These are the activations of a small network on made-up records, seen along a few directions, one row for each record.
Records have a field called Gegi. Each example row is followed by its value.
The largest differences between rows may come from other fields.
(in the rows, 500 means zero)
Random noise pushes rows far along 8 fixed directions. That doesn't count. These rows show it; they differ only by the noise:
[553 480 556 433 673 415 422 414 535 322 593 431 358 531 535 407 506 493
 234 298 416 503 660 396 530 467 389 416 428]
[341 573 601 506 588 410 513 588 395 595 421 495 503 451 488 440 559 725
 761 619 507 671 553 432 563 472 325 337 525]
[359 494 676 519 370 423 492 622 285 551 356 596 436 414 595 474 366 550
 588 596 598 574 447 435 731 635 508 436 515]
[497 281 194 439 590 519 556 356 558 579 428 612 676 526 606 527 400 426
 418 563 644 367 388 469 140 206 715 588 598]
[411 553 538 429 450 462 483 483 410 468 410 474 556 577 653 468 491 491
 413 580 546 507 393 458 515 455 469 498 448]
[628 498 466 496 510 476 422 438 532 379 444 439 603 669 730 484 428 283
 220 407 583 149 439 563 282 407 647 683 467]
[283 459 507 474 510 509 570 493 469 599 425 696 435 404 437 355 554 765
 467 633 544 798 436 414 674 437 424 401 563]
[519 433 436 597 505 456 536 537 569 536 528 576 578 555 502 448 494 456
 386 460 538 351 573 567 346 410 664 475 549]
[569 465 523 457 761 443 403 361 458 349 519 279 507 566 746 551 457 395
 380 322 451 289 593 457 313 413 413 556 413]
[612 733 455 324 538 362 386 526 579 405 391 402 631 745 527 363 585 496
 527 588 583 417 450 429 278 291 378 482 479]

[508 720 554 417 415 471 485 523 652 426 490 537 564 658 411 336 661 554
 322 580 484 582 406 519 570 446 437 498 452]  j5
[433 559 474 280 394 381 446 468 363 389 516 330 571 607 638 607 414 328
 491 596 432 567 434 337 486 483 404 354 329]  j14
[500 409 233 458 440 516 623 516 617 676 521 721 576 451 247 508 529 528
 713 644 591 609 465 491 350 326 667 418 638]  j9
[521 393 556 763 568 484 517 569 471 559 568 462 498 423 529 569 421 448
 563 327 456 299 690 633 468 619 633 504 518]  j2
[586 498 538 595 567 412 519 584 565 496 611 506 448 471 352 492 542 503
 542 346 419 469 702 525 456 548 479 363 515]  j10
[518 483 515 388 399 413 465 457 383 377 514 375 502 586 670 598 352 293
 365 489 498 399 454 412 498 569 531 458 370]  j13
[581 501 530 359 541 418 404 517 467 408 543 474 340 416 410 485 371 475
 573 413 521 589 596 340 579 553 433 377 498]  j16
[386 360 565 658 521 540 591 463 531 558 657 566 431 412 467 433 544 583
 244 446 391 566 628 489 646 566 521 377 498]  j8
[420 489 421 569 659 577 536 442 514 629 446 484 549 437 503 519 566 651
 691 564 499 569 466 578 426 412 431 563 558]  j2
[402 432 514 511 524 448 549 489 379 452 728 242 610 577 624 687 551 343
 476 399 286 489 661 461 417 536 475 284 330]  j11
[639 608 562 383 645 454 354 506 566 424 388 454 382 485 480 421 528 591
 560 442 549 494 520 437 501 455 338 564 548]  j15
[431 447 521 603 448 495 586 576 513 591 465 605 557 496 528 478 440 548
 560 596 524 494 490 476 502 491 608 414 539]  j13
[322 381 577 461 522 478 481 457 184 518 314 389 526 390 820 678 262 440
 690 594 593 473 363 371 537 572 470 563 444]  j17
[502 215 411 533 453 399 547 530 433 475 684 500 518 456 484 648 292 273
 433 370 410 396 708 423 406 561 719 270 466]  j14
[660 527 314 518 564 421 551 561 642 507 629 425 653 598 341 544 554 398
 627 429 456 397 670 553 160 363 538 366 515]  j3
[561 419 536 279 631 543 367 315 395 312 353 514 286 392 707 515 313 463
 332 408 596 531 341 324 627 536 325 711 462]  j18
[550 379 528 385 575 484 397 414 375 411 419 537 318 339 605 583 290 438
 519 375 578 530 465 353 636 620 423 564 503]  j20
[513 610 622 541 630 485 440 534 417 521 403 382 539 504 638 560 540 562
 707 497 529 406 490 567 421 515 350 572 492]  j15
[646 506 415 454 514 457 435 427 471 387 567 283 628 638 686 697 412 176
 458 390 478 190 542 537 251 449 622 568 394]  j4
[542 637 572 660 574 543 489 585 661 500 527 466 512 521 414 422 683 609
 444 437 443 409 610 670 467 496 479 523 536]  j16
[487 612 648 512 663 594 410 367 418 396 384 355 431 485 741 519 547 563
 466 428 501 392 410 525 571 576 315 786 437]  j9
[428 519 409 388 470 476 541 440 430 544 483 413 634 559 563 599 520 421
 620 615 474 547 369 454 388 387 482 443 439]  j10
[396 612 531 269 232 486 487 514 275 478 417 373 558 542 589 647 440 371
 658 684 516 652 315 401 581 542 443 401 373]  j6
[649 873 577 299 265 446 368 588 599 316 466 373 539 795 496 346 619 373
 351 560 534 421 362 525 510 502 387 568 386]  j18
[578 611 326 357 463 457 508 447 740 370 602 468 694 780 416 362 664 462
 187 511 448 463 487 504 272 289 556 434 431]  j5
[379 532 705 509 428 569 475 447 328 457 458 415 446 453 673 555 429 470
 436 510 493 529 418 492 711 647 410 564 448]  j19
[567 480 404 547 386 407 532 639 519 574 552 572 559 507 372 539 436 401
 661 540 527 414 592 536 380 480 653 408 557]  j18
[572 225 369 739 822 614 544 435 586 662 455 645 498 285 491 583 421 591
 667 371 594 280 597 630 202 398 642 712 709]  j6
[435 446 516 562 440 444 583 556 430 561 542 457 633 563 573 539 492 443
 453 581 464 437 527 482 454 505 573 366 432]  j8
[582 428 430 448 474 544 486 467 573 457 441 683 423 444 433 380 445 531
 393 493 626 536 411 475 577 480 582 614 573]  j7
[716 604 672 529 556 509 344 574 573 427 311 661 277 398 406 250 387 605
 514 418 678 407 502 485 673 613 432 761 685]  j3
[434 462 515 486 732 456 474 483 458 530 477 447 497 399 526 548 501 651
 719 505 457 567 575 417 411 456 288 431 501]  j14
[607 680 664 304 430 377 394 566 393 271 523 334 366 584 487 465 418 382
 483 412 442 585 563 340 715 661 319 369 349]  j3
[622 506 338 292 765 501 404 289 669 356 491 394 508 589 515 457 549 475
 394 444 505 516 463 353 255 257 362 606 458]  j17
[763 890 707 351 512 301 236 733 494 384 248 432 459 644 447 325 518 565
 816 545 659 403 486 386 503 545 206 553 528]  j11
[635 422 532 610 502 510 474 516 602 441 581 620 375 464 460 463 433 485
 361 275 476 417 608 517 541 566 566 511 532]  j20
[497 530 462 544 407 504 525 526 546 552 495 484 607 554 480 496 505 449
 551 574 553 429 467 540 382 460 584 527 539]  j17
[384 373 565 522 620 592 471 395 301 549 359 496 434 338 758 594 377 532
 531 504 541 494 375 456 610 568 451 703 509]  j11
[418 418 506 650 533 566 589 512 452 591 529 449 542 454 581 616 503 523
 711 527 434 496 531 561 468 500 554 457 503]  j12
[546 408 429 516 775 664 474 365 651 575 445 656 370 342 420 381 583 750
 467 418 566 544 485 557 438 363 445 717 663]  j15
[607 501 519 485 452 422 455 613 515 500 537 523 421 463 408 483 392 425
 601 453 545 430 574 463 486 595 577 428 551]  j13
[514 647 542 614 550 648 545 418 663 443 582 445 545 627 507 422 774 521
 244 422 399 405 498 704 471 484 473 651 431]  j9
[686 360 374 556 487 497 472 536 583 503 460 616 560 540 512 516 335 319
 413 436 671 197 480 562 308 415 747 692 641]  j1
[781 782 586 263 476 383 253 543 488 281 295 387 493 676 598 459 423 365
 568 483 668 302 387 400 428 491 348 660 448]  j4
[355 591 660 553 388 607 506 450 382 507 421 428 503 489 667 484 528 530
 420 565 488 555 345 585 721 624 425 606 450]  j2
[419 410 443 570 710 589 535 352 506 524 580 441 474 413 528 576 576 591
 481 435 385 545 554 533 420 417 440 551 493]  j6
[419 349 342 414 631 592 592 322 646 456 650 592 425 456 401 463 623 608
 183 426 420 777 505 436 508 354 404 442 498]  j1
[469 386 453 436 642 461 544 386 503 431 642 448 469 432 497 589 476 499
 404 370 382 586 600 429 479 475 433 358 428]  j5
[367 241 289 261 464 636 564 264 370 525 476 566 489 356 582 673 317 418
 424 568 560 702 305 339 489 390 559 507 490]  j19
[500 602 501 219 343 329 443 522 464 354 495 467 492 620 486 453 391 424
 494 604 490 756 470 181 589 423 394 201 362]  j16
[641 575 538 627 635 471 397 610 567 582 374 568 469 444 435 453 474 582
 806 472 626 321 570 585 430 533 492 656 669]  j20
[519 547 617 572 399 635 474 434 528 376 444 579 418 493 629 411 566 499
 125 424 545 459 321 642 701 618 496 765 452]  j7
[396 542 447 380 420 463 556 546 446 623 465 521 534 453 391 499 522 592
 763 656 519 717 421 407 514 460 434 367 536]  j10
[487 570 568 577 679 360 507 620 489 583 548 386 571 505 422 513 604 661
 784 540 424 536 720 442 382 472 285 230 477]  j8
[432 404 587 616 392 556 550 570 490 611 447 702 428 367 439 426 431 578
 493 554 610 564 467 540 674 589 589 577 659]  j1
[587 530 490 422 426 380 469 576 470 437 573 341 536 536 484 647 449 312
 595 427 442 417 642 451 441 523 547 325 422]  j4
[441 310 529 609 501 457 575 491 419 537 654 488 436 308 457 582 417 468
 595 413 425 573 703 485 588 601 562 318 517]  j7
[502 412 418 362 468 371 504 515 418 494 577 508 451 443 331 594 345 448
 657 511 480 680 620 304 504 477 475 228 499]  j19
[535 277 337 529 526 581 518 358 412 511 515 490 526 397 661 711 330 302
 484 441 546 337 406 540 365 471 720 669 518]  j12
[386 627 600 524 384 444 562 660 412 577 525 512 460 435 341 518 605 641
 783 607 463 774 526 495 694 613 365 264 478]  j12

Which value of Gegi does each new row have?
[511 466 420 617 542 480 543 542 494 548 579 438 640 535 517 599 475 409
 573 478 487 323 595 586 318 437 621 437 514]  j16
[404 718 672 581 484 440 515 640 361 548 564 244 608 576 576 622 624 494
 795 586 344 512 588 594 512 638 350 325 388]  j13
[508 403 425 340 578 513 464 358 328 440 514 337 473 424 653 730 363 344
 660 482 476 554 444 395 484 509 460 498 429]  j12
[648 627 620 393 311 403 342 682 463 422 287 668 421 541 434 339 357 499
 561 559 720 451 439 396 648 611 559 570 568]  j4
[560 337 339 382 524 380 531 381 582 343 692 496 452 559 435 472 438 315
 139 309 388 516 651 336 404 397 590 290 422]  j10
[565 532 419 274 381 376 415 471 504 337 517 478 496 629 522 463 390 342
 275 521 500 512 460 329 499 437 472 429 401]  j14
[669 537 452 442 377 440 439 582 643 408 507 660 429 595 334 338 459 419
 315 480 564 436 502 475 511 521 613 470 561]  j13
[278 450 453 187 421 529 497 376 310 527 249 622 484 466 610 430 413 690
 453 831 640 875 150 177 721 424 322 463 481]  j8
[556 603 592 558 438 601 467 589 633 548 430 742 349 415 286 297 595 706
 445 481 594 565 483 592 701 555 510 636 623]  j4
[456 392 508 677 438 548 598 505 605 485 716 599 471 476 411 483 546 404
 159 361 384 509 647 608 581 567 698 391 459]  j16
[611 705 601 279 540 374 354 467 545 299 555 339 398 628 441 354 585 496
 393 424 417 614 581 295 589 483 221 378 411]  j11
[532 522 395 231 452 402 452 459 483 347 526 407 535 637 521 488 463 385
 422 534 482 587 497 311 420 413 435 356 392]  j18
[418 176 419 567 739 574 534 404 410 635 436 689 368 210 526 531 333 646
 568 435 569 554 517 392 559 467 536 596 656]  j11
[627 266 510 473 813 450 430 430 482 416 642 450 271 309 455 602 340 455
 571 231 424 533 788 374 517 550 418 444 550]  j1
[490 512 432 638 493 483 581 590 615 586 566 501 717 617 463 476 605 486
 512 553 455 329 553 639 257 403 619 477 515]  j14
[598 460 412 529 442 487 483 555 516 526 503 540 581 528 459 573 395 361
 582 517 589 340 510 540 354 462 682 518 541]  j16
[500 520 545 631 551 499 519 621 583 575 524 604 425 451 256 357 592 706
 617 466 473 619 652 558 606 554 458 382 600]  j2
[530 618 544 372 403 404 451 582 478 460 517 459 443 480 374 434 521 545
 680 549 516 677 524 416 608 541 381 353 471]  j7
[302 395 426 397 725 586 572 251 430 511 587 335 499 400 630 599 568 594
 538 524 359 701 502 406 458 384 278 446 443]  j18
[425 674 422 484 512 582 570 532 578 595 411 431 662 549 460 470 708 655
 653 670 480 596 389 597 398 365 385 541 528]  j3
